These are the activations of a small network on made-up records, seen along a few directions, one row for each record.
Each row is followed by the record's values for the fields Sov, Benun, Pedi, Fep, Semiz, Kize, Mefek.
The largest differences between rows may come from other fields.
Strong random noise was added to every row along 5 fixed directions; ignore it. To show where, here is one row again and again, with new noise each time:
[ -35  193  168  249  -99   -3 -181 -138  -12    2   72  -47 -127    9
  -58  578  -81]
[-149   15  382  364 -117  147 -240  244  106  350  419 -538  120  268
  -58  470  -26]
[-187 -193   79  377  273   44  -26   -1   18  206  -70  124  -19   75
  145 -454 -211]
[-380   78 -134  451   46  321 -358   69  -80  338 -167  333  -47 -336
  -28 -458 -158]
[ 113   99   15  278  202  202 -572  342 -539  198   45 -203  101  375
  127  103 -233]
[ 347 -206  127 -314  244   87  -14 -287 -322  667 -264   95 -334 -104
  307 -475 -102]
[-299  -30   78  598  186 -124   20  -83  171 -261  -11  189    3  136
   20   38 -237]

[-125 -194 -118  185   97   36  -18  -86   29 -198  102  131   56   -6
  167 -192  -91]
<Sov:p2 Benun:m1 Pedi:h1 Fep:l2 Semiz:k1 Kize:n3 Mefek:g1>
[ 291  219  210 -181 -476  243 -589  315 -441  301  315 -424  116   82
  -83  759   51]
<Sov:p1 Benun:m3 Pedi:h2 Fep:l2 Semiz:k1 Kize:n3 Mefek:g1>
[ 190 -174   -8  -73 -228  231 -152  -85   -9   87  155  -62  -43 -313
  157   74  -67]
<Sov:p1 Benun:m1 Pedi:h2 Fep:l2 Semiz:k1 Kize:n3 Mefek:g1>
[-248  -22  157   30 -362 -163  307 -201  262 -256  269    8  100   -1
 -316  253  -35]
<Sov:p2 Benun:m3 Pedi:h1 Fep:l2 Semiz:k1 Kize:n3 Mefek:g1>
[ 163 -155  449  -88   59 -302  288   -1  241   39  323 -627  -17  401
   15  396   87]
<Sov:p2 Benun:m2 Pedi:h2 Fep:l3 Semiz:k2 Kize:n1 Mefek:g1>
[-163   43  -65   23   18  -22   77  168 -343  221 -145  124   69  100
 -216 -232 -136]
<Sov:p1 Benun:m3 Pedi:h1 Fep:l3 Semiz:k2 Kize:n2 Mefek:g1>
[ 175  212   91 -313 -195 -179  174   99 -140 -181   96 -346  149  346
 -179  346  150]
<Sov:p1 Benun:m3 Pedi:h1 Fep:l1 Semiz:k1 Kize:n1 Mefek:g1>
[-235  233 -156  218  -41  248 -204  -94 -168  236 -216  465 -269 -581
 -108 -219   25]
<Sov:p2 Benun:m1 Pedi:h2 Fep:l3 Semiz:k2 Kize:n3 Mefek:g1>
[-111  266  148  142  -60   35   17 -148 -183  -14   66    0 -162  -34
 -207  481  -17]
<Sov:p2 Benun:m1 Pedi:h1 Fep:l3 Semiz:k2 Kize:n3 Mefek:g1>
[ 469 -589  206 -363  177 -143  304  -63   68  240   84 -498  -31  316
  318 -120 -100]
<Sov:p1 Benun:m2 Pedi:h2 Fep:l1 Semiz:k2 Kize:n2 Mefek:g2>
[ 197  277 -105  209  372 -102 -404  102 -377 -272 -244  143  -30  446
  124  296 -136]
<Sov:p2 Benun:m2 Pedi:h2 Fep:l3 Semiz:k2 Kize:n1 Mefek:g1>
[-241 -144  171  122 -334  184   10  214  620  109  418 -347  185 -287
 -198   38  226]
<Sov:p2 Benun:m1 Pedi:h2 Fep:l2 Semiz:k2 Kize:n1 Mefek:g2>
[-312  238  202  177 -119   59 -166  624 -224  230  288 -407  327  436
 -412   28   27]
<Sov:p2 Benun:m3 Pedi:h1 Fep:l3 Semiz:k2 Kize:n1 Mefek:g1>
[ 270 -176 -393  -40  120  -60 -327  321 -194 -497   27 -158  294  156
  117 -134 -148]
<Sov:p2 Benun:m2 Pedi:h2 Fep:l2 Semiz:k1 Kize:n2 Mefek:g2>
[-250   46 -102  405  -73  265 -532  281  296 -110   90  -18  243 -239
   50   59   78]
<Sov:p2 Benun:m2 Pedi:h2 Fep:l2 Semiz:k2 Kize:n1 Mefek:g2>
[ 541 -209  140 -354   91 -312  281 -243  379 -381  161 -197  -31  141
  294  334  165]
<Sov:p2 Benun:m1 Pedi:h2 Fep:l2 Semiz:k1 Kize:n1 Mefek:g2>
[ 320  215 -236 -587  -94 -255  174 -182 -222  -86 -222  126  -45   -9
  -44  107  158]
<Sov:p2 Benun:m3 Pedi:h1 Fep:l1 Semiz:k1 Kize:n2 Mefek:g2>
[ 511 -123  328 -434  -47   14   55  -10 -430  221  188 -482 -199  334
  207  378  -37]
<Sov:p1 Benun:m1 Pedi:h1 Fep:l1 Semiz:k1 Kize:n3 Mefek:g1>
[ -47  201   -7  154  203  139 -339  623 -363  122  180 -281  185  455
 -112  171  -28]
<Sov:p2 Benun:m1 Pedi:h1 Fep:l3 Semiz:k2 Kize:n2 Mefek:g2>
[-150  369 -321  178    9 -170 -103  350  -61 -542   23  -13  405  310
 -203  -27  106]
<Sov:p2 Benun:m3 Pedi:h1 Fep:l1 Semiz:k1 Kize:n1 Mefek:g1>
[ -37  -64  186  117 -202 -137   26 -155  778 -325  317 -234   80 -104
   80  621  238]
<Sov:p2 Benun:m2 Pedi:h2 Fep:l2 Semiz:k1 Kize:n1 Mefek:g2>
[ -61  197 -122  320 -290  282 -339  155   13 -148  210 -117   77 -185
  -12  438  -11]
<Sov:p1 Benun:m1 Pedi:h2 Fep:l1 Semiz:k1 Kize:n3 Mefek:g1>
[  84  107 -130   79 -163  240 -407   -3 -216  -73  -98   -3  -67 -258
   18  327 -156]
<Sov:p1 Benun:m2 Pedi:h2 Fep:l1 Semiz:k2 Kize:n1 Mefek:g2>
[ 588 -435  730 -750  408 -448  899 -402  190  479   94 -441 -365  475
  289  -80  171]
<Sov:p2 Benun:m1 Pedi:h1 Fep:l3 Semiz:k2 Kize:n1 Mefek:g2>
[-146  114 -169  548  262  -84 -178 -207 -283 -512 -374  577 -147   -1
  113   62 -431]
<Sov:p1 Benun:m2 Pedi:h2 Fep:l3 Semiz:k2 Kize:n3 Mefek:g1>
[ 366  156   79 -396   84   -4 -123   37 -824  453 -130 -130  -91  201
  -32   -2   20]
<Sov:p2 Benun:m3 Pedi:h1 Fep:l3 Semiz:k2 Kize:n3 Mefek:g1>
[  50  -34  187 -158 -181 -108  135  234 -148  132  336 -495  247  374
 -140   29   54]
<Sov:p2 Benun:m3 Pedi:h1 Fep:l1 Semiz:k1 Kize:n3 Mefek:g1>
[-338  119  -88  693 -249  278 -417  571  -41 -396  368 -264  326  118
 -204  289 -207]
<Sov:p1 Benun:m1 Pedi:h2 Fep:l1 Semiz:k1 Kize:n3 Mefek:g1>
[-263 -124  -10  179 -126 -250  407 -152  -10 -437 -114  266  -21   36
 -225 -233 -227]
<Sov:p1 Benun:m3 Pedi:h1 Fep:l1 Semiz:k1 Kize:n3 Mefek:g1>
[  79   25  440  -52  211   83  -31  311 -320  322  189 -580   24  559
   24  342    5]
<Sov:p1 Benun:m1 Pedi:h1 Fep:l3 Semiz:k2 Kize:n1 Mefek:g2>
[-431   24  -25  599 -166 -233  287 -608  695 -659 -122  569 -221 -464
 -155  342 -116]
<Sov:p2 Benun:m2 Pedi:h2 Fep:l1 Semiz:k2 Kize:n3 Mefek:g1>
[-205   75  -45  -16 -150 -190  139   22  188 -254  143   -9  220  156
 -272    3   82]
<Sov:p2 Benun:m3 Pedi:h1 Fep:l2 Semiz:k1 Kize:n1 Mefek:g1>
[-200  -38  305   -4   39  137  124  163  321  562  156 -217  -67 -129
  -68 -228  251]
<Sov:p2 Benun:m1 Pedi:h2 Fep:l3 Semiz:k2 Kize:n1 Mefek:g2>
[  51   -7 -212  291  177   23 -314  -43 -179 -273 -167  228  -12  101
  218  -43 -209]
<Sov:p2 Benun:m2 Pedi:h2 Fep:l1 Semiz:k1 Kize:n3 Mefek:g1>
[-269  103  152  298 -118  162   19  -79 -181   33   23  141 -146 -112
 -190  167 -298]
<Sov:p1 Benun:m1 Pedi:h1 Fep:l3 Semiz:k2 Kize:n3 Mefek:g1>
[ 598  228  279 -688  -59    4 -100 -336 -120  584 -118 -226 -394 -113
  163  547  256]
<Sov:p2 Benun:m2 Pedi:h2 Fep:l3 Semiz:k2 Kize:n1 Mefek:g2>
[ 324   64  242 -195  168  -15   68 -135  171  112    5 -224  -52  266
  164  427  228]
<Sov:p2 Benun:m1 Pedi:h1 Fep:l1 Semiz:k2 Kize:n1 Mefek:g2>
[-143  -61 -345  200   24  135 -334  359 -149  -35  -53  -20  160  -80
  -17 -359  -88]
<Sov:p2 Benun:m2 Pedi:h2 Fep:l1 Semiz:k2 Kize:n2 Mefek:g1>
[ 154  525 -187 -352 -238  224 -262  -56  -79  341 -129  196 -218 -526
 -181  421  235]
<Sov:p2 Benun:m1 Pedi:h2 Fep:l3 Semiz:k2 Kize:n2 Mefek:g2>
[  25   97 -271  328 -147  265 -646  429 -522 -330  130 -270  199   97
   12  204 -316]
<Sov:p1 Benun:m2 Pedi:h2 Fep:l1 Semiz:k1 Kize:n3 Mefek:g1>
[ 217  -51 -124  -59  215 -301  266  -42  345 -396   44   -5   56  252
  229  168  141]
<Sov:p2 Benun:m1 Pedi:h2 Fep:l1 Semiz:k1 Kize:n2 Mefek:g2>
[ 233  109  242 -326 -134 -313  258  -26 -321 -277   51 -237   12  543
 -245  843 -157]
<Sov:p1 Benun:m3 Pedi:h1 Fep:l1 Semiz:k2 Kize:n2 Mefek:g2>
[-360 -110  175  370  -15  -45  135   93  260  -54  123 -162   38  -41
  -85  -53 -107]
<Sov:p1 Benun:m2 Pedi:h2 Fep:l3 Semiz:k2 Kize:n1 Mefek:g1>

Here are new rows. What are their fields?
[-158 -444  -60  312  118 -199  428 -501  190 -486 -277  443 -234 -365
  149 -455 -390]
<Sov:p1 Benun:m2 Pedi:h2 Fep:l1 Semiz:k2 Kize:n3 Mefek:g1>
[-436  240   99  210 -228  295 -239  421  523  375  348 -367  208   89
 -206  417  401]
<Sov:p2 Benun:m1 Pedi:h1 Fep:l1 Semiz:k1 Kize:n2 Mefek:g2>
[-291  207   26  201  -61  -77  145   -5  241 -485   42    3   24   77
 -138  362   46]
<Sov:p1 Benun:m1 Pedi:h1 Fep:l1 Semiz:k1 Kize:n1 Mefek:g2>
[ -13  105 -342  -83    2 -206  143   57 -147 -410 -246  291  136   86
 -120 -148  -91]
<Sov:p1 Benun:m3 Pedi:h1 Fep:l1 Semiz:k1 Kize:n2 Mefek:g2>
[-569  366  122  315 -687  386 -223  200  174  327  282 -190  191 -206
 -525  424  128]
<Sov:p1 Benun:m3 Pedi:h1 Fep:l1 Semiz:k1 Kize:n3 Mefek:g1>
[ 314  296  -46 -546 -354  -99   55 -499 -174 -150 -226  267 -207 -358
 -296  616  150]
<Sov:p2 Benun:m3 Pedi:h1 Fep:l2 Semiz:k2 Kize:n1 Mefek:g2>
[  44  -95  160 -220  374 -454  583  -88  177   32 -183  189   25  417
   28 -300   39]
<Sov:p2 Benun:m3 Pedi:h1 Fep:l3 Semiz:k2 Kize:n2 Mefek:g2>
[  27  144  302 -215 -192  131   58  111 -355  618  234 -379   98  209
 -264  115    3]
<Sov:p2 Benun:m3 Pedi:h1 Fep:l3 Semiz:k2 Kize:n3 Mefek:g1>
[  20 -271 -164  -32  284  148   28  326  132  316  -71  -12   93  -35
  171 -754  155]
<Sov:p2 Benun:m1 Pedi:h2 Fep:l1 Semiz:k2 Kize:n2 Mefek:g2>
[ 445  130 -217 -220  210  179 -372  287 -385   43 -151  -69   20   79
  170 -130  118]
<Sov:p2 Benun:m1 Pedi:h2 Fep:l1 Semiz:k2 Kize:n1 Mefek:g2>
[ 283  -11  423 -334 -126 -114  182 -288  178  331  199 -437 -228  -12
   13  606   97]
<Sov:p2 Benun:m2 Pedi:h2 Fep:l3 Semiz:k2 Kize:n1 Mefek:g2>
[ -35  -45   42 -265   27  217  154  132  167  665  -26 -110  -33 -338
   31 -424  228]
<Sov:p1 Benun:m1 Pedi:h2 Fep:l3 Semiz:k2 Kize:n2 Mefek:g2>
[  83   72  139  345 -156  160 -359  258 -334 -258  227 -322   14  199
  -47  728 -167]
<Sov:p1 Benun:m1 Pedi:h2 Fep:l1 Semiz:k2 Kize:n3 Mefek:g1>
[ -19  114 -111 -221   64   52  112  -85 -456  419 -293  332  -93 -236
 -119 -670  -14]
<Sov:p2 Benun:m3 Pedi:h1 Fep:l3 Semiz:k2 Kize:n3 Mefek:g1>
[ 318   89   32 -452  121 -142  303 -360  123  264 -207  244 -367 -242
  105  122  187]
<Sov:p2 Benun:m1 Pedi:h2 Fep:l3 Semiz:k2 Kize:n2 Mefek:g2>
[-107 -262  294  258  -38   76   78  -59   -8  215  198 -249  -63    2
   65   60 -298]
<Sov:p1 Benun:m2 Pedi:h2 Fep:l3 Semiz:k2 Kize:n3 Mefek:g1>
[ 147   59 -259 -614 -246   11   64  116 -279  391 -139   40  -11 -172
 -227 -575   97]
<Sov:p2 Benun:m3 Pedi:h1 Fep:l1 Semiz:k1 Kize:n2 Mefek:g1>
[ 328 -180  221 -455  330 -147  348 -330 -422  635 -390  356 -352  113
  188 -714  -86]
<Sov:p2 Benun:m3 Pedi:h1 Fep:l3 Semiz:k2 Kize:n3 Mefek:g1>
[ 129  292  -82   82 -405  446 -722   95 -281  248  104 -194  -56 -300
 -100  606    7]
<Sov:p2 Benun:m2 Pedi:h2 Fep:l1 Semiz:k2 Kize:n3 Mefek:g1>
[-621  557 -203  391 -128  234 -319  431   91  225  -31  202  283 -135
 -402  100  284]
<Sov:p2 Benun:m3 Pedi:h1 Fep:l3 Semiz:k2 Kize:n2 Mefek:g2>
[ 385 -345  134  -58  245 -262  262 -277  240 -347   16   63  -92  217
  479   34  -30]
<Sov:p1 Benun:m1 Pedi:h2 Fep:l2 Semiz:k1 Kize:n3 Mefek:g1>
